A small network was shown many inputs. Here are its activations along a few directions, one row for each input.
In each table, some parts of the input vary, and every possible input appears once, in random order.
A made-up example of a description, with smaller parts first: one of 2 separate values, together with either a single point or one of 11 places along a line or (one of 6 places along a line, together with one of 8 places around a ring).
Shared parts are said once, and a part with two or three values counts as separate values.

Rows:
R1: [ 17.9  -7.4  13.3   8.5 -27.1   0.7  -5.8 -10.0  11.6  11.3   3.8  21.4
 -10.9]
R2: [  2.1 -11.6  -2.0  -6.2  -1.1   4.9  -9.8  -5.3  -9.9  -1.9 -22.6  -6.5
  27.1]
R3: [ 17.0   2.9   3.9  13.0 -20.2  -5.0   4.0  -6.5  18.5   9.9  12.3  12.5
 -13.7]
R4: [  1.1  -2.0 -11.6  -1.3   6.0   0.9  -0.5  -3.1  -3.8  -2.3 -14.1 -16.1
  23.9]
R5: [ 18.3   9.9   1.1  21.4  -5.9  -5.5   8.4  -0.4  11.1   4.1  23.3   5.1
 -21.4]
R6: [  1.1   8.1 -14.5   7.4  18.7   2.6   2.9   0.4 -10.3  -9.4  -3.1 -22.8
  15.7]
R7: [ -0.2  13.6 -16.5  16.2  33.0   0.8  11.0  -0.5  -1.5 -14.0   6.3 -33.4
   7.8]
R8: [ -8.2 -12.4  14.2 -12.2 -11.2   8.0 -17.9  -9.7 -15.8   1.9 -28.7   5.7
  39.8]
R9: [-74.5  -7.8 -18.8 -79.2  35.8  -5.0   3.3  51.1 -24.4 -15.8  -8.0   8.2
 -41.8]
R10: [ 17.9  17.2   1.2  27.7   7.5  -6.8  17.7  -1.9  20.1  -1.2  34.7  -6.1
 -27.0]
R11: [  7.6 -10.5  29.6   4.8 -35.5   4.5 -13.3 -14.1   4.4  17.3  -4.0  32.2
   0.6]
Describe the family of inputs behind these rows.
Answer: either a single point or (one of 2 separate values, together with one of 5 places along a line)
Which other rows does R6 become when the choice among 2 separate values takes its other values? List them by row number.
Answer: R5
Start at R11 and move only the place on the line of 5, one step at a time. The first step leads to R1. Which rows follow, in order?
Answer: R3, R5, R10

Rows:
R12: [ 54.1  38.7   7.0  75.7  -0.5  -2.6  17.4 -20.2  10.6  -1.9  48.8 -16.2
   5.4]
R13: [  1.5  -5.8  33.6  33.6  16.5 -13.1   5.0 -13.7  34.9  10.9  44.9   9.1
 -42.9]
R14: [ 75.6   9.2 -26.0  39.2 -51.7   1.2  17.5 -15.9  24.4  14.4 -12.8  -6.4
  17.5]
R15: [-31.3  32.4   2.4 -14.7  17.4  -1.8   6.7  32.6 -26.2 -14.4  42.4  19.4
 -50.3]
R16: [-46.5   7.4  25.2 -44.8 -13.5  14.8 -26.4  12.6 -48.0  -6.3 -15.7  33.9
  13.6]
R17: [ 41.0   8.6  27.6  53.4 -29.1  14.9 -19.2 -37.0 -16.9   6.8 -16.8  -0.4
  61.1]
R18: [-17.5 -14.1 -63.8 -45.0  22.5  -4.0  15.7  22.3  10.4 -12.3 -37.0 -35.0
  -1.0]
R19: [ -8.1 -37.3  56.7   5.6 -11.8   8.1 -25.7 -30.0   8.8  14.5 -15.1  24.9
  19.0]
R20: [-11.1   3.5 -30.7 -54.1 -32.5  -5.9   4.3  36.6 -11.1   2.3 -11.3  27.6
 -30.6]
R21: [-30.6  11.6 -27.2  -9.2  72.8  -9.3  15.5  20.0  -5.5 -26.6  21.2 -46.2
 -14.5]
R22: [ 21.2 -36.0   3.7  -4.4 -33.3 -12.9   8.5  -7.7  50.6  26.9 -10.9  19.1
 -24.0]
R23: [-48.3 -18.1  -8.3 -35.0  43.2  10.6 -19.2   0.3 -32.0 -14.4 -37.6 -29.9
  46.6]
Describe the family of inputs behind these rows.
Answer: one of 3 separate values, together with one of 4 places along a line
Which other rows does R22 become when the choice among 3 separate values takes its other values? List them by row number.
Answer: R13, R19
Which other rows does R15 become when the place on the line of 4 takes its other values? List them by row number.
Answer: R12, R13, R21
Which other rows does R17 become when the place on the line of 4 takes its other values? List them by row number.
Answer: R16, R19, R23

Rows:
R24: [-23.9 -13.7   6.7   1.0  12.0   2.0  -3.0   4.6  14.8   3.8  27.5  19.4
 -55.0]
R25: [ -6.2 -35.0  35.5 -27.6 -16.4   4.7 -24.8  -9.0   0.1   6.6 -29.6  22.2
   4.5]
R26: [ 79.8  -6.7  32.7  94.3 -44.9  -8.9   5.7 -53.1  49.6  26.0  17.4   2.5
  11.0]
R27: [-20.5 -12.6  21.3 -12.1   1.9 -19.7  -9.8   2.5  11.6  11.5   6.2  21.9
 -23.4]
R28: [ 92.3  21.6  16.2  86.2 -51.9   4.3   0.1 -43.0  22.1  32.4  31.7  13.1
  15.8]
R29: [-11.2 -20.8  13.2   3.7  23.5   8.7 -30.4 -21.0 -13.9  -8.3 -31.1 -16.0
  35.9]
R30: [  0.9  11.4 -36.7 -17.5 -19.8   2.7  14.8  13.0  -5.8   8.0 -17.3  -6.4
  12.3]
R31: [  0.6 -12.9  21.0 -26.1 -31.5  13.2 -17.6   0.6 -33.1   5.8 -19.4  33.7
   9.5]
R32: [ 16.3  -7.1 -29.6 -16.2 -19.9  10.0   0.9  15.1 -16.0  -4.9 -41.0  -1.2
  23.9]
R33: [-13.5  10.3  11.9 -11.1 -15.2  -7.8  -0.9  19.7 -14.8   6.0  17.6  32.3
 -14.0]
R34: [-24.6  -1.8  14.6   2.9  25.7   2.9  -3.9 -17.3   1.3   0.2 -11.7 -17.3
  28.1]
R35: [  9.5 -31.0 -29.8 -21.0  -1.1   2.4 -13.7  -7.8  11.6   2.1 -45.6  -6.7
  16.3]
R36: [ -6.6 -14.3 -30.5 -21.5  -4.6  -2.3   7.3  -3.3  29.1   4.2 -21.5 -12.3
   9.8]
R37: [ -8.8  27.5   8.4   7.5  22.0  -4.9   3.0  14.1 -21.3 -15.6  18.7 -15.3
  19.7]
R38: [  2.2 -13.6 -28.7 -15.8  11.5 -21.8  15.4   9.9  23.5   6.3  -1.7 -19.0
  -9.5]
R39: [ 12.6  23.7 -42.9  -6.7   4.8  -1.4  18.8  24.8   4.5 -16.1  17.8 -15.9
 -39.2]
R40: [-11.4  20.1   4.1   1.2   0.2   3.8   5.5  18.7 -10.8  -4.4  25.4  30.6
 -50.1]
R41: [-19.5  21.5   8.3   5.7   3.4  10.6   2.2   1.0 -25.6 -10.9  -2.3 -13.0
  34.9]
R42: [-11.7   1.1   9.0  11.3  54.0   4.5  11.8  -4.6   3.2 -11.1  30.3 -26.5
 -19.9]
R43: [-17.4   8.9  18.1 -21.9 -32.4   6.0  -2.5   5.2 -14.0   6.5  -2.6  32.4
   1.4]
R44: [ -4.8   0.8  12.2   7.8   2.1  15.8 -14.3   0.6 -42.0 -18.1 -24.5 -10.7
  43.5]
R45: [  4.2  -9.0 -30.7  -7.0  20.7  -8.7  26.7  10.3  27.6  -8.9  10.9 -25.7
 -44.7]
R46: [ -5.8  33.6  -7.4  14.0  36.6   7.7   3.4   3.4 -21.8 -24.0  35.7 -15.7
 -18.1]
R47: [-17.2  -2.4  16.3   7.5  39.7  -9.4   5.1  -0.8   7.1 -11.3  12.0 -18.0
  16.4]
R48: [ 11.3  20.0 -32.7 -14.2  -4.2 -16.0  16.2  28.4   1.7  -4.3   0.1 -11.0
  -3.7]
R49: [-26.4 -19.8  19.4 -24.1 -16.3   1.8 -15.9 -12.0  11.2  18.6  -3.2  22.4
  -5.3]
Changing only one part turns R40 into R24. The same change can be made to R44. Which row results?
Answer: R29
Describe the family of inputs behind these rows.
Answer: one of 2 separate values, together with either a single point or (one of 3 separate values, together with one of 4 places along a line)
Which other rows does R44 become when the choice among 3 separate values takes its other values? List them by row number.
Answer: R31, R32
Which other rows does R43 become when the choice among 2 separate values takes its other values? List them by row number.
Answer: R49

Rows:
R50: [-41.0  -8.4 -14.1 -43.5  21.7  -0.6   2.6  23.1  -6.1  -5.1   3.3   3.1
 -31.9]
R51: [ 34.9   2.4   6.7  34.4 -17.6  -0.5  11.9 -12.1  27.2  11.0  27.5  11.1
 -29.4]
R52: [ 37.9 -27.6  52.3  31.6 -59.7   7.1 -35.8 -49.3   3.5  31.4 -39.4  24.5
  63.6]
R53: [ 40.1  13.4  -3.4  52.2   1.6  -0.2  10.1 -13.7  12.0  -2.8  20.6 -12.3
  -0.3]
R54: [-46.4   0.4  -2.0 -45.6  13.1  -2.5  -0.6  30.6 -14.9  -7.3  11.8  22.0
 -36.4]
R55: [-26.2 -34.8  11.4 -51.3 -34.8  18.3 -33.2  -0.6 -37.4   7.8 -76.7  24.2
  63.0]
R56: [ 30.6  10.2  18.6  29.9 -27.1  -4.0  10.8  -4.5  19.4  12.7  38.0  27.4
 -32.8]
R57: [-39.4  -5.8 -16.1 -40.2  29.3  -7.2   6.3  25.1  -5.5  -9.8  -1.0  -7.6
 -13.7]
R58: [-31.4  11.4 -23.0 -27.6  43.0   0.6   6.0  14.3 -19.4 -18.6 -11.8 -40.1
  14.5]
R59: [-32.3   4.9 -17.7 -27.0  38.4   1.6   2.4  20.2 -19.9 -20.9  -7.2 -21.3
  -5.1]
R60: [ 37.7  24.6 -12.8  52.0   4.4  -3.0   9.2 -20.9  11.9  -1.8  13.3 -30.9
  19.7]
R61: [ 35.4   9.3   0.0  35.3 -12.4  -9.5  10.5 -12.2  29.2   3.4  21.4  -0.1
 -11.3]
Changing only one part turns R61 into R57. The same change can be made to R56. Which row results?
Answer: R54
Describe the family of inputs behind these rows.
Answer: one of 2 separate values, together with either a single point or one of 5 places along a line
